A small network was trained on made-up records. Each row is its average activation on records with the value named, seen along a few directions.
Related values have similar rows: they may be neighbours, one step apart, or belong to one group.
Random noise pushes rows far along 4 fixed directions. That doesn't count. These rows show it; they differ only by the noise:
[-238 -272 -379  315 -213  -95  116 -364  310 -235  460 -505  130   55
 -200 -258]
[ 189 -443    6  538  185 -427  329 -397  260  -31   33  -40  201  -83
  102  -30]
[ 270  281   75 -493 -384  226 -218   62 -229 -137 -239  257 -109  127
   54 -262]
[ 742 -380  -63  255 -409 -334   60 -244   16  130 -355  -79  268    2
  264 -493]
[-247  100  183  182  450 -125  154  -92  186 -148  345  152  183  -75
 -125  225]
[  90 -446  -86  451   77 -335  311 -444  252 -118   57  -96   73  -33
   61  -55]


Febep, 13 values:
c13: [ -38  -78 -236  342 -263   72   54   -3   41  138  191 -745  127  -13
  -94  128]
c2: [-379   90  113 -232  168   56  -79  355 -146  232 -106  104 -372   35
   91   92]
c7: [  35  224  -11 -190 -178   72  -93   12  -54 -138   92   23  110  100
  -81 -217]
c10: [  39 -299 -157  -50 -132 -173  -79  -61   48   94 -209   33 -277   54
  159 -187]
c12: [ 185 -135  181  166  230 -289   30  -41   64  108   14  202  199 -120
   41  -29]
c11: [-162 -295  226  347  651  -65  378 -110  137  -36 -138  163 -252 -144
   99  881]
c3: [ 896   28 -131   -5 -567  146 -239  339 -213  424 -626  -25  414  -54
  282 -509]
c1: [  20    9   57  -77  118  -91  -50  110    9  153   47   78   27  -65
   34 -146]
c6: [  61 -450 -145  427  365 -298  351 -280  233  -15   -1   -7  160  -85
  -28  123]
c5: [-441  254  123 -172  315   55 -337  363  -26  223  170   73  -11  -50
  -65   36]
c9: [-219  -95 -332  237 -270 -149   28 -226  108 -122  460 -451  199  133
 -169 -286]
c8: [ 611  104  210   92 -428   -2 -133  270 -390  391 -441 -306  174  -85
  197   -2]
c4: [ 120   72 -246 -375 -418  420  -97   11  -90 -150 -197    9 -211   87
  -41 -102]
Febep is arranged as a line.
A walk along Febep starts at c8 and steps to its neighbour c13. Put c2, c10, c1, c9 in the order it reaches them.
Answer: c9, c1, c10, c2
Name the neighbours of c3, in listed order.
Answer: c11, c4

Romis, 9 values:
b9: [ -28  109  182  143  332   77  184  -73   38 -119  168  154  137 -107
  -64  443]
b6: [-136  110   40  -57  166 -134   -8 -102  110 -167  278  155  203   21
 -173 -220]
b7: [ 450  -25   20  196   81  -46  193 -103 -175   -4 -525  200    1  -47
  177  310]
b2: [ -38  274  111  109  349 -234 -289  536  185  445  579  -76  807 -184
 -174 -302]
b3: [ 432    2  263  224  338 -145  255  -93   -1    5 -124  371  356 -122
  117  194]
b8: [-501   95 -319 -260 -329  154 -234 -116  120 -324  490 -356 -136  222
 -255 -379]
b4: [-127 -190   63  -94  -53  -23  118   10 -154  141 -251   90 -479    0
  140  134]
b5: [ -17 -196  309   74  191  -29  156    3   68   94 -412  176 -332  -55
  210  233]
b1: [ 221  -58 -352   24 -643   55 -370  208 -109  276  -72 -636   89   69
   67 -350]
Romis is arranged as 3 separate groups.
List the group mates of b1, in the order listed.
Answer: b4, b5
List the group mates of b6, in the order listed.
Answer: b2, b8
